Each row below holds a small network's activations on one input, seen along a few directions.
In each table, some parts of the input vary, and every possible input appears once, in random order.
A made-up example of a description, with smaller parts first: ring(8) and (point or (values(2) and line(4)) or ring(11)).
Shared parts are said once, and a part with two or three values counts as separate values.
In the rows, 128 means zero.

Other details of the inputs vary at random and push rows far along two fixed directions, the same in every table; ignore that.

A family of inputs:
R1: [ 56 180 160 122 211  65  78 105 156 143 172]
R2: [205 116  81 111  83 190 162 182  36  70  91]
R3: [140  47 137 148 140 121 138 155 125 137  80]
R4: [ 43 168 131 139 170  40 100  68 149 158 168]
R5: [106  18 145 132 129 127 132 137 163 179 123]
R6: [162 241 116 121  76 140 157 132 121 121 135]
R7: [138  33 148 146 150 159 111 114 138 124 131]
R8: [149 245 126 123  84 129 145 112 137 124 152]
R9: [135  48 165 129 168 161 113 145 148 116 101]
R10: [214 115 111 121  83 205 188 170  67  74  85]
R11: [157 222  96 114 107 134 126  99  70  97 160]
R12: [108  24 142 141 149 109 147 157 120 129  95]
R13: [138  57 128 145 157 136 101 155 125 136 114]
R14: [ 93  25 149 149 138 131 103 153 139 147 131]
R15: [ 32 197 162 146 184  38  85 102 209 197 189]
R16: [ 65 186 166 138 149  74 100  67 192 170 206]
R17: [153 238 104 102  62 135 154  91 116 124 157]
R18: [155 219  75 109 100 136 116 103  72  91 149]
R19: [ 58 183 139 117 187  66  95  99 187 140 142]
R20: [102  22 166 143 184 115 116 154 125 141 149]
R21: [148 227  91 117  96 120 166 123 108  96 116]
R22: [145 211  87 116  98 127 134  94 121 100 130]
R23: [133 235 105 113  89 113 148 130 128 143 127]
R24: [150  59 154 151 153 152 127 142 150 139 109]
R25: [125  28 139 133 119 143 137 155 155 166 102]
R26: [141  58 138 151 145 137 122 143 166 135  91]
R27: [150 229  93  94 120 140 119 134  85  87 116]
R28: [ 94  35 157 151 141 138 124 135 149 138 125]
R29: [192  98  98 112  43 218 148 133  70  80 105]
R30: [196 108 102  98  82 188 172 174  70  72  37]
R31: [ 91 192 142 142 183  68 102 109 140 159 171]
R32: [121  30 142 123 115 141 130 122 158 167 137]
Description of these inputs: values(3) or ring(9) or (values(4) and line(5)).

A family of inputs:
R33: [167 187 110 115  77 144 172 143 121 122  94]
R34: [151  26 141 137 152 162 118 164 117 108  91]
R35: [174 113 117 120 109 158 161 164 103 103  70]
R36: [170 117 111 127 112 164 139 149  80  94 110]
R37: [112 175 129 126 123 102 144 129 151 145 122]
R38: [140  18 139 138 114 159 131 152 133 136 107]
R39: [161 154 102 113  87 149 152 138  92 108 111]
R40: [176 150 101 116 111 157 143 147  66  81 108]
R41: [ 89  63 168 149 159 110 105 111 189 169 148]
R42: [165 179  99 111  93 161 138 122  87  91 123]
R43: [ 68  40 167 149 171 107  85  96 192 169 171]
R44: [107 164 128 126 126 116 112  94 142 137 161]
R45: [105 177 123 127 133 113 110  98 134 132 159]
R46: [100 113 125 132 152 100 117 128 115 126 134]
R47: [174 104 122 127  84 175 147 142 112 120 120]
R48: [148  29 143 136  92 165 145 138 145 145 114]
R49: [103 205 131 129 116  98 125  92 150 154 180]
R50: [163 158 110 113 115 138 158 159  99 102  80]
R51: [ 62  44 161 145 215  87  68 111 163 149 157]
R52: [111 175 133 128 115 101 150 119 163 154 128]
R53: [155  32 145 137 133 164 120 153 118 122 115]
R54: [106 168 135 128 118 112 117  86 156 147 169]
R55: [168 107 115 121  74 167 156 138 117 123 108]
R56: [100 210 127 126 136  91 119 101 150 145 163]
R57: [109 153 127 126 168  93 126 137 132 132 108]
R58: [102 211 130 127 127  96 124  99 155 148 161]
R59: [ 84 203 117 123 138  79 123 101 126 139 160]
R60: [168 161 103 115 124 149 140 147  80  83  98]
R61: [169 179 106 116  86 158 150 132  92 105 129]
R62: [158  27 145 136 145 165 119 163 120 112  91]
R63: [168 162  93 115  97 148 153 141  72  96 102]
R64: [168 187 108 114 100 154 147 139  94  99 109]
R65: [ 98 219 125 124 135  80 137 121 150 150 132]
R66: [ 88 202 114 122 171  82  99  94 114 113 163]
R67: [ 95 207 126 130 128  93 118  97 141 149 182]
R68: [ 66  53 162 146 163  90 103 111 183 179 155]
R69: [144  14 138 137 146 168 106 144 119 108 112]
R70: [155  29 148 136 128 171 127 158 134 123  96]
R71: [ 68  56 163 147 200  90  82 123 164 159 164]
R72: [107 148 133 131 148 100 132 138 151 143 116]
What is each input in this table made of?
> line(5) and line(8)
Changing only the line(5) part turns R39 into R72. The same change can be made to R68. Which row results?
> R37
Change only the line(5) part in R71. List by row number the other rows that result.
> R35, R59, R62, R69

A family of inputs:
R73: [118 237 116 105 114 113 132  96 114 112 160]
R74: [139 200 105 111 117 117 126  90  94 104 147]
R75: [ 95 119 133 142 175  92 103 124 153 136 117]
R76: [111 238 103 113 119 110 134 127 114 120 155]
R77: [170 159  94 116  75 147 142 134  99 137 115]
R78: [103  79 139 131 113 118 129 124 178 154 129]
R79: [140 187 106 117 116 134 147 143  95 117 127]
R80: [171 133 107 117 114 165 138 140 102  94  81]
R81: [175  86 115 119 105 168 149 169  94  94  71]
R82: [123 237  93 108 126  96 133  94  92 109 148]
R83: [ 79 165 116 133 174  58 108 101 131 137 159]
R84: [173 123 117 115 103 166 147 166  95 107  97]
R85: [155 184 110 131 120 135 135 141 111 109 117]
R86: [163 121 114 105 110 163 143 148  97 100  87]
R87: [143 133 139 133  81 157 142 134 115 121 125]
R88: [110 112 168 133 138 113 144 114 182 168 151]
R89: [122  68 131 147 163 123 110 141 119 138 139]
R90: [ 99 111 133 149 172  90 114 120 124 134 152]
R91: [142  31 145 151 161 136 125 161 137 116  84]
R92: [143 129  97 123  72 137 152 117 121 124 125]
R93: [124  54 146 135 152 137  99 112 130 124 148]
R94: [153 170 114 106 102 154 134 138 104 108 135]
R95: [143 224 115 116 115 129 122  98 124 103 142]
R96: [184 113 118 109  71 170 151 160 117 135  86]
R97: [ 85 149 151 132 169  81 116 126 148 143 143]
R98: [117 220  99 102 121 118 141 113  98 111 127]
R99: [123  46 146 141 156 136 135 156 126 127 111]
R100: [139 165 129 143  87 144 135 121 123 118 127]
R101: [100  84 145 123 155 129 108 112 136 129 133]
R102: [127  50 159 133 145 151 108 153 147 130 129]
R103: [100  59 136 129 161 121 120 144 131 133 108]
R104: [ 86 124 128 142 126  99 123 101 192 156 142]
R105: [123  97 139 142 131 122 109 132 170 169 117]
R106: [100 108 135 133 160 107  93 112 137 141 174]
R107: [142  17 141 148 156 131 128 154 110 117 101]
R108: [ 92 145 143 132 170 101  93  93 158 136 143]
R109: [ 80 155 126 137 169  80  90 107 140 151 184]
R110: [135 152 120 141  87 142 136 113  95 125 146]
R111: [ 85 151 151 144 151  83 130  81 169 178 187]
R112: [172 117 128 109  98 174 135 138 107  96 109]
R113: [ 56 164 124 126 129  70 123  90 181 167 170]
R114: [ 83  97 156 149 126 120 117 117 144 153 155]
R115: [153 196 109 132 122 127 146 135 108 103 109]
R116: [132 205 103 115 120 119 160 136  92 107 114]
R117: [118  97 138 144 160 130 100 136 159 140 134]
R118: [210  85 120 123  96 202 135 161 104  92  91]
R119: [171 102 126 111 102 178 138 141  99  94  92]
R120: [129  49 140 130 118 143 124 148 145 167 109]
R121: [127  64 162 136 126 140 153 127 163 164 134]
R122: [190 132 132 132  85 169 175 129 142 124 108]
R123: [ 83 141 143 129 164 100  98 133 158 153 158]
R124: [116  71 153 135 159 112 127 157 131 128 106]
Changing only one part turns R99 into R115. The same change can be made to R103. Which row results?
> R75
Changing only one part turns R122 into R88. The same change can be made to R95. Which row results?
> R112
What is each input in this table made of?
> line(4) and (values(4) or ring(9))
Change only the ring(9) part in R82. List by row number the other rows that result.
> R74, R83, R89, R90, R93, R106, R107, R109

A family of inputs:
R125: [170 173 101 113 111 158 142 131  59  71 116]
R126: [100 231  87 115 137  78 128 106 102 113 138]
R127: [149  49 142 133 106 169 120 131 161 143 113]
R128: [240 220  84 108  13 213 194 145  63  85 106]
R129: [141  48 143 129 123 170 108 132 152 122 116]
R130: [ 79  98 161 151 149  88 126 113 168 174 170]
R131: [ 78 193 116 125 151  66 117 119 108 147 168]
R132: [167  62 167 144 173 157 126 188 147 120  76]
R133: [131  67 124 131 142 142 119 131 117 100  98]
R134: [115 191 118 112 137 113 116  91 131 114 140]
R135: [183 143 134 118 133 163 151 178 134 101  52]
R136: [ 87 207 117 129 125  73 144 117 121 159 164]
R137: [150  68 137 133  91 160 144 133 159 143 108]
R138: [ 89  69 151 145 133  97 135 116 180 170 130]
R139: [ 94  72 165 144 174 126  76 112 167 146 180]
R140: [ 81 140 122 137 186  75  94 115 110 133 160]
R141: [120  56 120 124 122 130 132 156 113 129  93]
R142: [ 96 207 106 117 104  84 156 113 129 151 136]
R143: [175  81 131 122 129 181 122 137  93  91 120]
R144: [116 184 134 130 121 118 110  98 145 149 176]
What is each input in this table made of?
> values(2) and (point or ring(9))
Changing only the values(2) part turns R131 into R141. The same change can be made to R144. Which row results?
> R127
